A small network was shown many inputs. Here are its activations along a few directions, one row for each input.
In each table, some parts of the input vary, and every possible input appears once, in random order.
Descriptions start from the smaller parts, as in this example, which fits no table here: one of 2 separate values, together with either a single point or one of 9 places around a ring or (one of 4 places along a line, together with one of 5 places around a ring).
Shared parts are said once, and a part with two or three values counts as separate values.
In the rows, 128 means zero.

Other details of the inputs vary at random and push rows far along two fixed directions, the same in every table; ignore that.

Table:
R1: [101 145 153 133 125 115 163 117 125 114  95 128 166]
R2: [ 85 145 150 132 134 118 161 117 118 102  89 122 172]
R3: [154  90  94 124 153 124  94 101 158 169 171 154  98]
R4: [ 95 142 140 133 117 112 150 116 143 122 106 113 157]
R5: [ 86 144 154 135 143 122 165 116 117  98  84 124 175]
R6: [145 104  96 125 123 118  97 112 171 172 168 133  98]
R7: [240 111 101 104  92 191  33 225  78 130 183  96  40]
R8: [ 97 148 154 134 122 114 164 116 130 113  92 122 169]
R9: [101 142 137 133 122 114 147 112 142 122 111 113 154]
R10: [183 153 152 110  80 193  88 251  38  72 103  77 104]
R11: [ 99 142 146 131 131 116 156 113 121 112 101 126 164]
R12: [144  96  88 135 166 128 115 106 141 159 185 184  61]
R13: [109 133 142 130 129 116 149 115 129 125 108 134 155]
R14: [145  97  90 137 169 130 117 108 143 158 182 186  59]
R15: [ 91 149 148 137 130 119 159 116 137 106  94 109 165]
R16: [ 95 146 151 132 121 111 162 112 128 115  96 122 170]
R17: [136  99 102 121 134 117 104 108 148 162 158 147 111]
R18: [135 105 110 125 147 123 112 105 143 149 149 144 120]
R19: [147 105 102 123 133 117 106 103 151 163 166 144 107]
R20: [ 63 166 169 149 144 121 208 127  96  78  72 151 159]
R21: [ 77 152 151 144 143 120 188 122 103  95  96 156 141]
R22: [152 102  99 127 141 121 101 101 168 167 168 141 102]
R23: [144 108 111 126 142 121 114 104 147 153 154 144 115]
R24: [151  91  95 120 137 119  93 106 156 174 171 153  99]
R25: [156  97  88 122 129 116  89 100 168 178 183 139  92]
R26: [157  93  97 124 150 123  97 102 158 169 171 154  97]
R27: [137 115 110 131 138 121 115 107 164 153 149 131 116]
R28: [188 151 152 112  92 191  92 236  40  72 109  81 105]
R29: [149 103  97 123 132 116 100 101 159 169 172 141 102]
R30: [ 89 153 152 140 133 120 164 117 140 104  88 111 168]
R31: [113 136 143 134 142 121 152 110 133 119 108 133 153]
R32: [103 144 147 133 119 115 154 117 137 120 101 119 161]
R33: [117 132 132 132 133 119 139 110 141 128 121 123 145]
R34: [183 155 156 114  95 199  92 249  36  61  98  77 106]
R35: [ 82 149 156 133 133 116 168 114 115  98  83 121 181]
R36: [ 84 154 155 135 115 111 168 116 133 108  87 109 177]
R37: [191 152 142 114  82 190  82 237  60  82 121  67  94]
R38: [ 96 151 157 138 138 119 169 113 128 103  87 122 173]
R39: [ 93 137 147 129 129 114 156 113 122 115  97 129 169]
R40: [210 134 114 108  74 189  51 236  75 109 157  72  61]
R41: [140 103 107 121 130 115 110 106 147 162 158 147 115]
R42: [116 120 111 138 153 124 141 113 126 134 152 169  91]
R43: [102 141 143 131 118 112 152 113 136 123 107 119 160]
R44: [135 114 110 127 121 115 112 111 163 160 151 130 116]
R45: [143 108 110 123 126 116 113 108 147 160 156 144 115]
Each input here is: one of 5 places along a line, together with either a single point or one of 8 places along a line.
The inputs of R5 and R2 match in every part but the place on the line of 5. If R7 is changed in the same way as R5 into R2, which row does it become? -> R29
The inputs of R1 and R23 match in every part but the place on the line of 5. If R6 is changed in the same way as R1 into R23, which row does it become? -> R15
Which other rows does R43 become when the place on the line of 8 takes its other values? List them by row number. -> R4, R16, R17, R36, R39, R41, R45
A walk changes only the place on the line of 8. It starts at R34 and steps to R3. List the rest of the walk in order. -> R26, R31, R38, R22, R27, R30

Table:
R46: [166 101  84 128 141 137  91 130 144 164 191 154  54]
R47: [ 39 156 188 135 151  87 218  72 112  91  38 145 248]
R48: [140 104  97 122 113 106 102  99 173 178 171 127 111]
R49: [182  78  94 105 134 129  70 121 124 176 180 161  95]
R50: [131 107  95 135 152 119 121 102 155 160 171 161  83]
R51: [ 58 169 172 139 109  97 195 102 137  99  64 100 209]
R52: [161 157 149 129 117 179 125 209  54  72 113 114  92]
R53: [153 157 137 129  95 171 114 208  77  84 124  95  86]
R54: [142 154 156 115  72 142 118 179  97 103  96  76 155]
R55: [162 155 138 121  74 166 102 210  88  97 124  75  99]
R56: [135 144 158 118 118 155 132 180  58  82  92 118 145]
R57: [174  85  91 122 150 140  86 128 133 164 184 168  67]
R58: [136 110  89 136 137 119 111 104 168 164 179 151  75]
R59: [104  93 118 132 198  90 132  21 211 167 123 142 194]
R60: [ 97 112 118 126 121  78 138  59 190 175 134 135 168]
R61: [ 30 155 181 141 159  91 221  74 113  85  44 150 232]
R62: [ 96 112 111 145 176 100 161  63 164 151 148 184 118]
R63: [132 163 148 129  84 148 130 181 103  95 106  82 127]
R64: [125  90 114 127 188 105 113  45 195 164 132 134 177]
R65: [129 166 145 133  95 150 134 183 104  94 106  93 116]
R66: [161 142 152 122 116 178 118 212  49  77 106 115 107]
R67: [162 106  82 127 118 130  84 132 165 174 190 135  58]
What is each input in this table made of? -> one of 2 separate values, together with either a single point or one of 10 places along a line
The inputs of R53 and R58 match in every part but the choice among 2 separate values. If R66 is changed in the same way as R53 into R58, which row does it become? -> R57

Table:
R68: [ 92 132 134 124 119 103 138 102 146 133 107 112 175]
R69: [ 96 101 115 136 178  95 146  51 179 158 135 161 154]
R70: [ 65 123 130 140 156  86 171  63 170 146 108 160 170]
R71: [108 152 153 131 125 142 142 154 105  88  85 101 157]
R72: [197  99 101 112 126 149  73 155 113 158 176 145  74]
R73: [ 81 155 174 129 123 105 177  98 123  98  64 104 222]
R74: [142  90  79 132 137 111 107  95 171 184 198 169  64]
R75: [154 154 145 127  98 156 122 185  99 102 115  97 114]
R76: [126 152 169 117 100 143 134 166  83  84  75  82 183]
R77: [160  95 107 119 138 130  98 125 131 160 161 156 100]
R78: [155 133 132 119 111 157 100 183  96 112 122 108 112]
R79: [139 129 128 121 115 143 114 166 101 120 125 127 112]
R80: [155 141 133 120 112 170  98 198  81  92 118  93 108]
R81: [118 144 127 137 129 129 139 126 134 117 128 119 120]
R82: [172 101 113 117 135 143  89 140 125 147 152 137 104]
R83: [154 124 131 124 141 143 112 135 122 122 127 121 131]
R84: [116 145 140 125  93 121 133 136 132 121 111  95 153]
R85: [ 72 140 130 145 142  87 181  70 165 142 120 160 147]
R86: [115 141 139 134 116 125 147 136 130 122 115 126 131]
R87: [128  93  86 128 148 112 108  97 156 171 178 169  85]
R88: [127 151 142 132 107 133 145 154 112 114 116 121 122]
R89: [100 172 165 140 117 134 169 147 115  83  79  93 163]
R90: [181 108 116 117 132 147  88 146 121 143 152 132 102]
R91: [ 88 144 161 136 149 108 178  94 129 111  82 141 187]
R92: [ 99 163 158 139 118 138 162 153 109  84  86  98 152]
R93: [172 101 102 118 137 137  91 131 122 155 170 156  85]
R94: [149 144 133 129 111 145 119 157 123 117 127 106 113]
R95: [133 133 136 128 145 141 129 131 110 106 117 124 137]
R96: [118 113 115 119 117 108 112 103 155 154 137 119 146]
R97: [ 67 122 114 148 154  82 177  52 177 153 141 172 133]
R98: [212 125 103 105  68 164  48 200 107 142 174  81  68]
R99: [110 148 147 134 110 128 155 149 114 111 105 123 134]
R100: [ 73 158 160 144 130 111 183 110 143 102  77 117 178]
R101: [165  67  52 121 150 118  67  95 167 203 229 179  38]
R102: [132  73  81 129 179 102 104  52 188 187 184 175 106]
R103: [127  89 100 127 158 105 119  78 158 172 163 179 112]
R104: [159 131 121 117 106 160  94 192  81 112 137 122  87]
R105: [ 97 168 173 131 117 146 158 169  87  67  59  93 176]
R106: [171  84  85 122 161 126  82  94 164 177 186 153  90]
R107: [115 140 157 130 140 138 148 136 109  95  87 112 168]
R108: [116 116 128 132 162 107 141  74 162 146 124 149 157]
R109: [106 149 143 138 120 117 159 122 137 121 109 127 141]
R110: [109 168 171 135 101 145 162 175  94  77  73  94 156]
R111: [166 112  99 119 127 156  75 164 113 132 163 120  77]
R112: [ 97 113 110 131 124  83 136  62 195 173 144 134 151]
R113: [158 113 125 121 137 144 102 141 121 130 133 127 122]
R114: [162 149 148 120 113 171 120 199  48  78 115 111 108]
R115: [109 103  90 141 151  89 140  58 189 183 180 177  95]
R116: [208 131 141  99  72 186  61 233  53  96 127  67 109]
R117: [155 138 124 127 108 161 104 182 101 106 139 101  89]
R118: [104 130 128 140 136 114 148 103 161 134 124 126 138]
R119: [115 136 128 134 117 125 141 134 126 126 129 139 113]
R120: [109 170 158 138 116 141 159 156 106  82  88  94 149]
R121: [115 137 150 129 134 138 150 146  88  96 102 135 142]
R122: [ 90 145 156 137 147 118 178 108 107 100  93 145 165]
R123: [203  98 105 109 119 162  62 176 103 147 169 132  72]
R124: [133  99 108 118 140  96 112  67 173 176 153 138 151]
R125: [113 157 167 129 123 152 160 172  58  66  82 117 150]
R126: [ 79 125 122 137 128  71 161  42 202 168 130 134 173]
R127: [ 93 110  93 144 157  81 155  44 190 177 174 179 106]
What is each input in this table made of? -> one of 5 places along a line, together with either one of 2 separate values or one of 10 places along a line
The inputs of R93 and R104 match in every part but the place on the line of 5. If R95 is changed in the same way as R93 into R104, which row does it become? -> R111
Which other rows does R124 become when the choice among 2 separate values takes its other values? List them by row number. -> R73
A walk changes only the place on the line of 10. It starts at R97 and steps to R74. List the rest of the walk in order. -> R119, R99, R86, R110, R100, R118, R92, R117
List by row number the other rows that have the place on the line of 5 in common with R75. -> R81, R85, R88, R89, R94, R98, R109, R115, R120, R126, R127
